These are the activations of a small neural network, seen along a few directions. Each row is one input.
Each table varies a few parts of the input and shows all the possible inputs, shuffled.
Descriptions start from the smaller parts, as in this example, which fits no table here: line(6) and (point or ring(9) or (values(3) and ring(8))).
Shared parts are said once, and a part with two or three values counts as separate values.
(in the rows, 128 means zero)

Other details of the inputs vary at random and push rows far along three fixed directions, the same in every table; ignore that.

Table:
row 1: [162 125 135 183  68 165 145 136  90 146 152 135]
row 2: [144 137 102  56 173 162  97 128 125 149  77 154]
row 3: [ 95 165 134 175 116 168 124 136 133  47  96 118]
row 4: [191  81 140  66 117 125 170 127 153 176 150 150]
row 5: [149 132 121 131 206 169  97 150 145 195  80 136]
row 6: [ 98  99 161  79  86 150 148  93 163 152 122 158]
row 7: [153 118 157 102 209 161  92 158  95 126  89 118]
row 8: [182 145 113 143  89 121 152 142  89  96 224 150]
row 9: [ 75  64 203 116 126 119 165 139 128 137 140 190]
row 10: [ 94 129  58 164 112 164 120 128 143  96  94  78]
row 11: [139 156 107 137 181 124 120 138 140 196  57  94]
row 12: [132 124  54 161 120 182 101 125 143 115 112 106]
row 13: [125  98 197 117 135 108 181 126 194 162 148 134]
row 14: [200 130 132 157  87 149 152 148 104  90 212 155]
row 15: [154 128 119 187  74 182 124 137  84 126 184 150]
row 16: [189  97 123  53 150 142  86 118  97 177 133 136]
row 17: [ 94 169  59 116 125 145 110 135 117  55  73  95]
row 18: [180 148 112 172 130 145 145 163 124  59 141 109]
row 19: [162 139 139 146  76 100 188 136 109 102 179 114]
row 20: [192 134 143  90 161 113  79 116 105 194 149 133]
row 21: [ 39  84 117 101 147 165 135 117 152 153 128 131]
row 22: [200 126 144 131 142 147 121 136 132 235  93 139]
row 23: [ 89 129 139 163 167 155  70 116 170  78 139  96]
row 24: [128 192 103 144 121 132 119 132  83  87 117 129]
row 25: [111 139 126 176  44 112 141  88 126 179 213 134]
row 26: [ 35  87 136  64 157 102 200 145 164 101 112  95]
row 27: [139 131 111 107 209  96  91 145 138 161  84 162]
row 28: [112 130  58 147  70 146 135 128  94 115 140  99]
row 29: [177 102  76  93 192 132  94 149 140 139  39 146]
row 30: [ 79 177 108 138 153 154 109 139 107  63 117 133]
row 31: [ 75  93 172 150 146 105 135 124 192 130  95 144]
row 32: [188 102  94  72 109  89 136 145  80 165  91 157]
row 33: [135 109 185 164  61 126 114  88 154 133 188 113]
row 34: [ 41 141 102 182 132 145 109 112 160 116 166 115]
row 35: [ 85 163 125 155 159 183 105 146 129  48  96 134]
row 36: [159 142 109 123  31 142 130  99 125 114 138 131]
row 37: [116 113 136 179 115 125 133 146 124  71 111 143]
row 38: [144 139 146  85 197 111 114 145  71 152  90 104]
row 39: [114 142  58 129 129 135  84 132 101  46 109  57]
row 40: [106 127 166 110 136  91 112  96 134 164 154 106]
row 41: [182 163 106 154  92  89 142 114 137 126 208 127]
row 42: [ 46  76 163  82 145 124 138 110 164 116  89  75]
row 43: [175 140 143 155  58 113 124 115  69 110 171  96]
row 44: [ 33  81 208 111 170 122 180 125 223 128 162 138]
row 45: [123 137 133 177 137 158  96 139 113  50 117  80]
row 46: [181 124 153  76 175 126 101 146  57 172 127 135]
row 47: [164 167  81 181  76 139 130 133  56 137 173 126]
row 48: [102 195 102 170 123 125 104 110 164  82  90  92]
row 49: [216 158 158 113 120 139 109 123 135 195  90 157]
row 50: [210  99  99  96 100 102 126 135 108 165  86 152]
row 51: [ 28  86 206 125  87 113 213 118 122 185 137 123]
row 52: [125 157 147 145  38 125 119  81 134 138 219 172]
row 53: [109 107 158 131 115  81 167 139 105 131 101 143]
row 54: [147 135 114 161  75  86 137 128  74 107 167 161]
row 55: [158  99  81 132  66 126 105 108 115 107 182 178]
row 56: [101 127  62 118 180 151 121 141 168  49 138 106]
row 57: [144  93 125  71 186 149  92 125 142 145  72  99]
row 58: [111 141  83 189 188 139  68 144 174  58  94 134]
row 59: [103 118 170  98 135  89 202 139 115 137 169 135]
row 60: [149 143 103 117 182 155 119 163  69 177 104 140]
row 61: [ 44 101 229 104 104 139 154  92 189 166 154 175]
row 62: [112 168  96 165 169 102 139 136 188  71 112  72]
row 63: [ 83 110 155 130 118  64 143 105 150 160 145 159]
row 64: [201 137 157 107 125  93 107 110 114 197 118 102]
row 65: [223 150 113  85 190 105 121 150 130 186 140 147]
row 66: [157 170 144  90 163 124 142 149  91 154  42 126]
row 67: [134 115 126 149  84 105 129 132  80 109 184 180]
row 68: [ 79 100 175 128 118  64 159 109 170 163 110 141]
row 69: [ 20 147 178 102 153 102 146  98 175 148 106 132]
row 70: [120 130  72 139 129 130 146 138 172  45 117  78]
Each input here is: values(5) and (line(4) or (values(2) and ring(5))).
Q: The inputs of row 69 and row 41 match in every part but the values(5) part. If row 35 is changed in the same way as row 69 into row 41, which row does it become?
A: row 14
Q: The inputs of row 5 and row 61 match in every part but the values(5) part. If row 21 is changed in the same way as row 5 into row 61, which row does it become?
A: row 2
Q: Change only the values(2) part in row 15. List by row number the other rows that result.
A: row 5
Q: Change only the line(4) part in row 42. List by row number the other rows that result.
A: row 16, row 39, row 57
Q: Change only the values(2) part in row 8. List by row number the other rows that result.
A: row 65
Q: Start at row 7 and move only the ring(5) part, one step at a time. The first step leads to row 46. Which rows follow, in order?
A: row 38, row 43, row 45

Table:
row 71: [131 122 127 137 122 125 152 133 146  98 143 118]
row 72: [160 113 136  82 122 133 135 135  77 161 132 152]
row 73: [ 81 155 142 137 199 115 122 143 155 112  92  99]
row 74: [173 122 164 120 135 123 141 142 124 163 139 153]
row 75: [124 122 157 170  64 144 148 117 112 115 191 147]
row 76: [ 78  97 157  74 142 135 141 121 139 186  89 140]
row 77: [162 125 136  94 112  96 147 131 100 176 124 127]
row 78: [ 98 111 159 129 110 139 133 109 138 175 148 149]
row 79: [183 122 117 127  86 115 137 114 109 115 198 144]
row 80: [112 108 111 128 101 134 121 110 148 117 132 113]
row 81: [168 111 129 100 112 119 146 149 111 147 122 141]
row 82: [212 144  79 121 149 133  87 127 133 137 102 116]
row 83: [195 154  84 124 141 157 107 158  82 118  89 128]
row 84: [117 118 154 131 120 126 128 113 161 161 153 145]
row 85: [101 128 173 133 116 115 149 116 109 166 148 134]
row 86: [105  93 134 104  98 119 145 111 147 159 140 138]
row 87: [176 149  75 127 133 161  82 127 104 131  88 118]
row 88: [ 98 143  83 156 137 135 108 116 178  73 127 106]
row 89: [108 151 118 211  64 139 122 114 117  67 177 129]
row 90: [116  99 151 113 100 106 170 124 126 144 131 136]
row 91: [ 84 144 122 118 191 103 134 137 158 103  86  94]
row 92: [132 123 178 130 122 107 149 129 138 153 142 148]
row 93: [217 158 100 134 158 144  74 137 130 151 104 126]
row 94: [ 99 126 137 143 130 140 119 133 112 101 156 138]
row 95: [ 79 131 123 130 185 112 141 141 168  82  79 104]
row 96: [ 72 131 135 129 210 132 118 145 155  84 112 113]
row 97: [105 149 100 187  46 139 129 113 110  59 165 127]
row 98: [ 83 139 112 172 132 155  87 114 148  92 122 108]
row 99: [ 91  83 158  59 163 108 159 139 127 154 113 138]
row 100: [180 169  91 122 138 132 109 142  76 142  94 112]
Q: The inputs of row 82 and row 93 match in every part but one. If row 71 is changed in the same way as row 82 into row 93, which row does it become?
A: row 74
Q: Describe the family of inputs behind these rows.
A: ring(5) and (values(2) or line(4))
Q: Start at row 100 and move only the line(4) part, one step at a time. The first step leads to row 97. Which rows follow, in order?
A: row 83, row 72
Q: Change only the values(2) part in row 98. List by row number the other rows that result.
A: row 78

Table:
row 101: [ 94 117 172  86 227 112 152 156 163 168  49 134]
row 102: [219 159  99 147 127 112 107 129 122 140 153 134]
row 103: [ 61  94 169 110 165 120 162 138 171  92 130 128]
row 104: [204 105 147  69 124 120 139 130 112 235  94 165]
row 105: [158 130  97 135  63 142 122 120  73 120 166 145]
row 106: [162 129 118 135  69 133 102  94 133 157 181 139]
row 107: [ 64 141 125 148 166 115 144 144 148  59 104  86]
row 108: [ 80 103 137  67 191 124 149 144 129 157  51 109]
row 109: [171 145 123 152  79 118 137 131  80 110 179 141]
row 110: [164 178  78 172 184 136  67 138 140  91 118 100]
row 111: [ 59 117 180 174  87 125 153 110 158 106 174 137]
row 112: [177 170  33 141 189 139  61 142 140  97  64  96]
row 113: [174 102 111 118  64 137 131 119 121 124 174 147]
row 114: [159 131 129 151  64 155 102  98 122 156 171 142]
row 115: [159 172  39 145 159 143  88 147 111  64  64  80]
row 116: [ 59 147 140 185 157 151 106 125 168  76 135 105]
row 117: [ 83  81 174  54 139 116 167 129 113 189  98 146]
row 118: [201 118 169  63 156 111 152 155  61 215 117 174]
row 119: [ 59 116 165 150  84 109 175 117 134  89 180 120]
row 120: [ 51 105 154 158  67 142 143  94 160 116 158 133]
Q: The inputs of row 115 and row 107 match in every part but one. If row 113 is changed in the same way as row 115 into row 107, which row does it become?
A: row 103
Q: Describe the family of inputs behind these rows.
A: values(2) and (point or line(4) or ring(5))
Q: Change only the ring(5) part in row 111. List by row number the other rows that result.
A: row 101, row 102, row 110, row 116
